These are the activations of a small network on made-up records, seen along a few directions, one row for each record.
After each row come some of the record's fields: ZIBO, RASED, GIK, TOVAL, KOBA.
A field that a record lacks is written none.
The largest differences between rows may come from other fields.
Random noise pushes rows far along 7 fixed directions. That doesn't count. These rows show it; they differ only by the noise:
[ 367  356 -115 -371  671 -413   19  503  -61  -67  -12 -114  107  -41
  -76   98  413 -213   18  305   47 -488 -377 -188  177   21  239   45]
[-159   16    6 -124  453 -293  411 -246 -103  215  400  180  201   61
  301  446  173 -251  277   25  100  -34  145  227  203  148  268   26]
[-225   -8   32  240 -512  228   84   25   45   -1 -248   21  214  145
  113   46 -257  222 -326  -43   44  100  194  203  -56 -244 -157 -124]
[ 172  -99 -197  -96    5  -90    4 -181   32   86  -69  -48 -409 -100
 -283 -132  128 -134   14   -6  -62  -41  -56  167  -42  387 -314   79]
[-121  -12  -65 -151  -84 -160  236 -420  188  373  466  126  316   34
  245   86   -8  -91   75   -6  -83    3  335  335   43  236 -123  -40]
[ 147 -166  314  322  305   88 -103 -107 -310 -181 -175  -70 -574 -257
 -399  -68  190   61  286 -201  -50  240  222   80 -261  509  383    2]
[ -91  -51  -98  -19 -373  -99  -95  -35   90 -131 -214 -241 -219  147
 -135 -258 -221   96 -498  -88  -40 -145  -96  -95 -219  -51 -417   57]
[ 235  -43  -22  163 -125  258 -247  385   34 -451 -308 -140 -125   22
 -240 -202 -264  181 -355   87  115  -95 -204 -238 -224 -608 -151 -161]
[ -33   80   89  170  -94   45   52  117 -149   27 -375  -41 -101  -35
 -127   51  141   97  -62  -35  -21   47  103  200   -5  279  101   -1]

[ 222 -161    2  -50  492 -238  -74 -109 -186 -253  131 -128 -529  -71
 -270  -26   54 -246   95  -49   99 -109 -118 -190 -201   66   96   87] | ZIBO=tupe RASED=sas GIK=fitos TOVAL=none KOBA=none
[ 299   97 -282  -28 -526  273  -54   85  320  197 -174   54  248  -27
  -69 -157  -54   68 -239  251  -56 -101  117  339   67 -162 -453 -168] | ZIBO=betod RASED=sas GIK=lipig TOVAL=kipod KOBA=vofom
[ -29   61   74   -8  339   79  -49   14 -147  -61  148  190   -9 -104
   43  144   77  -73  323  -32  120  145  -11  -78  123  -81  237  -16] | ZIBO=tupe RASED=dage GIK=puvim TOVAL=zer KOBA=rivof
[ 152   70   67 -122  308 -150  -44  381   50 -137   86 -227  114  -14
  -16 -109   32   80 -150   14  -41 -272 -305 -233  -19 -192  100   16] | ZIBO=fom RASED=sas GIK=fitos TOVAL=zer KOBA=rivof
[-408 -120  -55  -56  -45 -320  326 -262 -195  199 -371 -130 -504   97
  -63   88  182 -126 -119 -250  -41   46 -212  123  106  665 -128  372] | ZIBO=betod RASED=dage GIK=tek TOVAL=none KOBA=none
[ 229    4 -144  -40 -205   94 -273  -23  150  -17   21    7  -36  -95
 -176 -290  -78   26  -84   97  -44  -44   70  -61 -146 -102 -270 -116] | ZIBO=tupe RASED=sas GIK=tek TOVAL=zer KOBA=vofom
[-386  -20    7  103 -316 -153  110  -36  -86 -119 -205 -120   16  301
  166  101 -222   77 -417  -99   71  -98  -12  -80  -80 -166 -156   54] | ZIBO=kitu RASED=sas GIK=lipig TOVAL=zer KOBA=rivof
[ 161 -447  242  161   92  132 -203 -628  107 -199  634  -29 -332 -142
 -115 -259 -340    3  187 -242  -50  241  396  -78 -498  -60   47  -92] | ZIBO=betod RASED=sas GIK=luv TOVAL=zer KOBA=vofom
[-272 -315  184  436   26  192  134 -125 -303 -359  -89  -16 -223  157
   54  265 -386   61 -131 -200  277  223  170   -8 -197 -525  198  -93] | ZIBO=tupe RASED=sas GIK=puvim TOVAL=kipod KOBA=none
[-227  149   62  -16   88   53  102  314  -58  -64 -112   94  358  111
  325  306   46   58  100   83   71   14 -235 -172  301 -285  238   26] | ZIBO=kitu RASED=dage GIK=vob TOVAL=zer KOBA=rivof
[-282  -38   24   53 -163  159  -57 -198  -50 -213   94  226   72  135
  268  181 -257  -54   41  -16  206  174   98 -147   31 -478  -42  -79] | ZIBO=tupe RASED=dage GIK=lipig TOVAL=zer KOBA=vofom
[  54  190 -406 -315 -204  -14 -159  283  181 -153  -84   93  160  187
   74  -41 -148 -129 -278  309  183 -266 -416 -261  165 -613 -508  -70] | ZIBO=zur RASED=dage GIK=lipig TOVAL=kipod KOBA=vofom
[-247 -478   65  333  235   76  413 -671 -208   41  423  300 -209   49
  161  456 -204 -207  345 -192  226  346  384  305  -33 -120  165  -66] | ZIBO=lanaz RASED=sas GIK=tek TOVAL=kipod KOBA=none
[-330 -249   20  238 -392  162  -74 -189 -126 -203 -306  -35 -493  108
 -126  -76 -284   67 -170 -277   84  276  -78 -100 -171  -25 -277  115] | ZIBO=zur RASED=dage GIK=fitos TOVAL=none KOBA=none
[ 289 -144 -478 -263  125  182  250 -269  256  446  273  356  -17 -210
  -54   85  169 -289  399  194   40  121 -116  465  364  149 -411  -15] | ZIBO=betod RASED=dage GIK=vob TOVAL=zer KOBA=vofom
[ 252   -4  352  129  305   89   -4  -56   37  266  333  -23  266 -348
  -90 -184  219  223  336  -88 -254  128  442  259 -136  461  524 -131] | ZIBO=betod RASED=sas GIK=vob TOVAL=zer KOBA=rivof
[ 191  103  240  101    2    5 -294   33   10 -212  192  -97  172  -31
  -27 -165 -117  109  -74   31  -24  -82  351 -163 -326 -187  254 -178] | ZIBO=tupe RASED=sas GIK=luv TOVAL=zer KOBA=none
[-374 -147 -258 -148  118 -231  528 -235  -28  198   75  156  -13  245
  301  428    8 -278   50   -4  146    4 -278  105  332   -9 -173  199] | ZIBO=kitu RASED=dage GIK=tek TOVAL=none KOBA=none
[-399 -126  -80   96  337 -192  392    9 -423 -196 -296   95 -288  205
  165  600   14 -240  -45  -61  330  -32 -280  -17  270 -291  122  124] | ZIBO=betod RASED=sas GIK=tek TOVAL=zer KOBA=rivof
[ 263  306 -271 -118 -196  221 -159  371   97   65 -284  190  286  -42
  -61   15   76  -35  -26  331   82  -76  -92   88  226 -266 -179 -138] | ZIBO=lanaz RASED=dage GIK=puvim TOVAL=kipod KOBA=vofom
[  50 -414  202   24  477  -92    4 -311  -49  -87  442 -160 -388 -194
 -105 -152    2  -29  314 -246 -118  134  -18 -171 -213  218  213   83] | ZIBO=zur RASED=sas GIK=vob TOVAL=zer KOBA=none
[  10 -210  -61 -250 -262 -189 -207 -473  315  219  372 -179 -316 -141
 -214 -577  -86   22  -59 -272 -337   33    3  -48 -288  599 -519  163] | ZIBO=fom RASED=dage GIK=fitos TOVAL=zer KOBA=none
[ 161 -245  -68  112 -174  265 -243  207  113 -343 -105 -181 -218  -15
 -200 -279 -329  146 -250  -29   33   -6 -269 -267 -195 -553 -297  -88] | ZIBO=zur RASED=sas GIK=puvim TOVAL=kipod KOBA=none
[-429 -119  138  193 -678  165   26 -375  121  250  -46  -21   87   77
  140 -144 -180  254  -70 -245 -223  323  358  195  -83  355 -186   37] | ZIBO=kitu RASED=dage GIK=vob TOVAL=kipod KOBA=none
[-210  158  115   35 -252  166  -54   -4   66  -67   30  166  402   95
  302  115 -148  121  -26   39   58   95  169  -48   69 -302   86 -107] | ZIBO=betod RASED=dage GIK=lipig TOVAL=zer KOBA=rivof
[-472   85  179   65 -167 -272  365   51 -101  204 -168 -173  287  221
  290  211    2  133 -327 -179  -76  -84   85  173   66  210  163  119] | ZIBO=fom RASED=sas GIK=fitos TOVAL=kipod KOBA=none
[-418 -299  -92   30 -110 -157  257 -361  -61  -91  155   -9 -200  271
  202  169 -345 -104 -257 -203  153   33  -28   -9 -102 -267 -274   72] | ZIBO=fom RASED=sas GIK=luv TOVAL=zer KOBA=vofom
[  88  -55 -187 -195  211 -351  203 -268    3  132  242  -32 -123   78
   -5  118   68 -310   -1   50   40 -196   22  111   -1  182 -104  109] | ZIBO=lanaz RASED=sas GIK=fitos TOVAL=none KOBA=none
[ 477 -451  182  331  256  585  -31  195  158 -226  239    8   93 -305
 -159 -158 -231  240  239   40  -13  235   -1    8 -209 -573  247 -306] | ZIBO=fom RASED=sas GIK=vob TOVAL=none KOBA=none
[-354  236  121   39 -461 -202  -67   11 -105  185 -385 -208   56  126
   25 -143   54  180 -375 -133 -153  -59  225   72  -79  415  -30   95] | ZIBO=tupe RASED=sas GIK=vob TOVAL=kipod KOBA=vofom
[  -3  -86 -328  -72 -332   86  123  -23  276  184   44   37  168  101
   87  -46 -163   25 -223   87  -18  -94 -138  142  126 -254 -523  -38] | ZIBO=kitu RASED=sas GIK=tek TOVAL=zer KOBA=rivof
[ 168   30   55  -71  208  -45  -67  100  -15  -67   -7  -48 -115 -104
 -157 -106   81  -39   42    1  -10  -37 -108  -91  -68   77  108   44] | ZIBO=betod RASED=dage GIK=fitos TOVAL=none KOBA=none
[-269  191   88   14  233 -177  144   45 -279    9 -177   79   16   96
  128  318  172  -63   77  -24  111   27   29    0  168  135  343   85] | ZIBO=lanaz RASED=dage GIK=vob TOVAL=kipod KOBA=rivof
[  72  294  127 -256 -144 -209 -331  269  236    9   59 -309  275    8
  -15 -445   49  209 -224   14 -305 -249 -110 -367 -124  173   -4   68] | ZIBO=kitu RASED=dage GIK=puvim TOVAL=kipod KOBA=none
[ -71    4   75   32  459 -138  313  407 -249   43 -245 -104  -39  -16
   48  293  272  -31   60  -36   48  -91 -352   24  255   59  343  134] | ZIBO=fom RASED=sas GIK=puvim TOVAL=zer KOBA=vofom
[  41   60  265  321  206  274  311  527 -200  119 -404   41  340 -138
   83  346  267  206  200   52   -2  152    1  308  238   56  616  -81] | ZIBO=fom RASED=sas GIK=puvim TOVAL=none KOBA=none
[  34 -433 -122  300 -207  456  133  -51    0  -52 -214  102 -248 -102
 -139   58 -209   64   34  -51   62  281  -64  249   26 -303 -262 -117] | ZIBO=fom RASED=sas GIK=vob TOVAL=kipod KOBA=vofom
[-200 -194  275  171 -353   74 -306 -426  108 -225  346  -89  -80   85
    2 -383 -452  221 -162 -260 -104  199  390 -269 -517 -117  -64 -101] | ZIBO=kitu RASED=dage GIK=lipig TOVAL=kipod KOBA=vofom
[  -2  196 -299 -239 -348  -49 -237  268  138 -269 -352 -114  -61  223
  -26 -181 -162  -36 -469  180  110 -271 -422 -369   26 -443 -487   65] | ZIBO=tupe RASED=dage GIK=lipig TOVAL=none KOBA=none
[ 241 -160 -331 -204   85    3  131 -223  219  230  337  158   -6 -114
  -46  -45   54 -209  188  161    1  -25  -17  231   84   45 -351  -77] | ZIBO=zur RASED=sas GIK=lipig TOVAL=none KOBA=none
[-142  117  -13   -6  247 -127  318   76 -185   18  -56  153  175  176
  245  487   80 -201   94   95  218  -32  -62   63  225 -133  301   82] | ZIBO=lanaz RASED=dage GIK=fitos TOVAL=none KOBA=none
[ 255 -107 -196 -114  286   75  -34  -28   13 -102  102  146 -301 -118
 -197   29   24 -227  201   73  133   21 -250  -32   73 -146 -168   15] | ZIBO=betod RASED=dage GIK=fitos TOVAL=kipod KOBA=none
[-335   -3  -75   42  -60  -46  139 -120 -213   76 -209  119 -103   55
  102  255   43  -79   26  -75  108  105   16  128  182   84  -49   65] | ZIBO=tupe RASED=sas GIK=vob TOVAL=zer KOBA=rivof
[ -54  -20  268   46 -196  -19 -249 -399  104 -103  381  -40   76   31
   67 -244 -234   82   11 -137 -101  121  445 -171 -378   70  132  -44] | ZIBO=lanaz RASED=dage GIK=luv TOVAL=none KOBA=none
[-169 -279  134  395  -14  275  222 -150 -124  -70   66  180   61   36
  122  258 -215   89  118  -97  144  283  241  170  -54 -298  172 -159] | ZIBO=kitu RASED=sas GIK=tek TOVAL=zer KOBA=none
[ 227 -340  -73  114  186  259  143  -29   14   97  -28   38 -306 -264
 -224   -2  111  -22  316  -64  -71  215 -143  242   85  195  -60   14] | ZIBO=fom RASED=sas GIK=puvim TOVAL=zer KOBA=none

Here are new rows. What are their fields?
[-212   -1  174   35 -239  226  -67    4  171   77  118   47  371  -64
  214 -119 -101  281   81  -86 -166  208  100  -36   45  -45   56  -83] | ZIBO=fom RASED=dage GIK=vob TOVAL=zer KOBA=rivof
[ 131 -119  -77   60  291   52  342 -145  -39  227  221  202  175  -78
   75  291  104 -159  293  117   93   79  202  370  149    4  195 -102] | ZIBO=lanaz RASED=sas GIK=vob TOVAL=none KOBA=none
[-185 -351  -89   86  -43  128  219  -10    3  -43 -138  -86 -231   23
   16   30 -143   51  -96 -145   19  100 -320    6   87 -181 -228   89] | ZIBO=fom RASED=sas GIK=vob TOVAL=zer KOBA=none
[ 310 -168 -389   -3 -358  482 -191 -189  282   57  174  330  -92 -104
 -159 -145 -269 -110  103  146  132  195   20  201   23 -433 -619 -193] | ZIBO=tupe RASED=dage GIK=fitos TOVAL=kipod KOBA=vofom
[-153 -190  243  145 -296  186 -117   11  178 -109   29 -164   77  -25
  -18 -388 -301  358 -231 -209 -161  160   -1 -201 -291 -144  -37  -54] | ZIBO=fom RASED=dage GIK=tek TOVAL=none KOBA=none
[  87  268   52 -120   94  103  -64  294  101  156  120  200  476 -136
  130   42  176   59  252  125  -71   22  -25   13  215   -8  169  -97] | ZIBO=fom RASED=dage GIK=fitos TOVAL=zer KOBA=rivof
[-202 -134  -38  -58   73   82   -1 -188   10 -239  328  239   70  110
  253  220 -331 -146   88  -41  236  108 -115 -237   52 -622  -87  -27] | ZIBO=betod RASED=dage GIK=fitos TOVAL=zer KOBA=rivof
[-139  432  131  -11   99 -210   -2  780 -210 -204 -574 -204  315  162
   96  109  183  196 -411  128   53 -356 -320 -271  129 -217  317    8] | ZIBO=fom RASED=sas GIK=lipig TOVAL=zer KOBA=rivof
[ -51 -196 -201  -48 -111  -64  274 -278  202  147  329   46  218  186
  231  104 -266  -85 -191   47   86  -98   47  132   -2 -338 -237  -34] | ZIBO=lanaz RASED=sas GIK=tek TOVAL=zer KOBA=vofom
[-248  -96  -63 -177 -141 -130  102 -462  151  320  354   61    2   27
  166  -23   18 -100  223 -138 -173  152  100   91   97  434 -200  154] | ZIBO=kitu RASED=dage GIK=puvim TOVAL=kipod KOBA=none
[ 428  205 -133 -314  571 -397   70   90  -24  130  232  -29   47  -84
  -89  112  385 -337  222  259   -4 -341  -47   35   88  294  222   57] | ZIBO=lanaz RASED=sas GIK=fitos TOVAL=none KOBA=none
[ 694  247  -60 -293  391  -37 -241  117  205  162  388  107  230 -315
 -223 -219  330 -172  413  316 -130 -156  114   29  -10  253  188 -115] | ZIBO=lanaz RASED=dage GIK=fitos TOVAL=none KOBA=none
[-443    4  -94  -79  -67 -465  321 -484 -190  229   69   15 -145  262
  211  360   32 -269 -104 -155   48  -81  207  226   91  378 -110  207] | ZIBO=lanaz RASED=sas GIK=fitos TOVAL=kipod KOBA=rivof
[-116 -374  -75  -20  -47   96  -14 -371   99 -161  322   73 -269   67
   43  -22 -328 -123  114 -131   53  190 -146 -193  -85 -274 -277   62] | ZIBO=kitu RASED=dage GIK=puvim TOVAL=kipod KOBA=vofom
[-238 -400  158  318 -180  192  253 -314  -79  175  -92  -39 -278  -93
  -46   49  -63  132  109 -325 -123  367  175  353  -55  384    4   70] | ZIBO=fom RASED=sas GIK=puvim TOVAL=kipod KOBA=none
[ 107  387  125   57 -176   -9 -230  377  -51  -12 -272 -117  363   11
  -34  -93   76  201 -220  116  -78 -173  212  -20  -59    2  222 -109] | ZIBO=lanaz RASED=sas GIK=puvim TOVAL=zer KOBA=rivof
[-126  -79  -88  -54 -255   99   61 -438  103  218   98  202 -117  -39
   49   11   -6 -102  183  -98  -42  236  149  217   78  318 -238   96] | ZIBO=betod RASED=dage GIK=luv TOVAL=zer KOBA=none
[-276  265   -5 -330 -254 -236  125  120  222  519  -30 -125  384   30
  240 -165  236  131 -117  -83 -319  -90 -167   72  256  553 -102  235] | ZIBO=fom RASED=dage GIK=puvim TOVAL=zer KOBA=vofom
[-224  126  217  -92  182 -152  -88  -10  -43  -81  263    6  177   67
  226  -12  -40   24   38  -91   35   -8    3 -328  -42 -133  278   39] | ZIBO=tupe RASED=dage GIK=tek TOVAL=zer KOBA=vofom
[ -97  -35  294   -4 -243   22 -240 -242  216  134  372  -81  219 -123
   38 -444 -109  262   48 -179 -278  166  331 -119 -296  280   85  -66] | ZIBO=zur RASED=dage GIK=tek TOVAL=none KOBA=none
[  50 -116 -105  204 -130   52  112  117 -173  -36 -516  -82 -401   30
 -254  100   59  -25 -129  -36   49   23 -145  177  -15  204 -128  106] | ZIBO=kitu RASED=sas GIK=fitos TOVAL=zer KOBA=none
[ 100 -418  -71  279  -95  286  -83 -377  -40 -260  180  109 -392  -15
 -162    7 -385  -90   55  -92  189  236  205   53 -276 -396 -226 -143] | ZIBO=tupe RASED=sas GIK=fitos TOVAL=zer KOBA=none
[ 272 -374   20  340  187  546 -156 -232  -18 -234  390  358 -156 -228
 -128   56 -269  -28  445   11  208  372  246   49 -137 -587   35 -325] | ZIBO=tupe RASED=sas GIK=tek TOVAL=zer KOBA=rivof
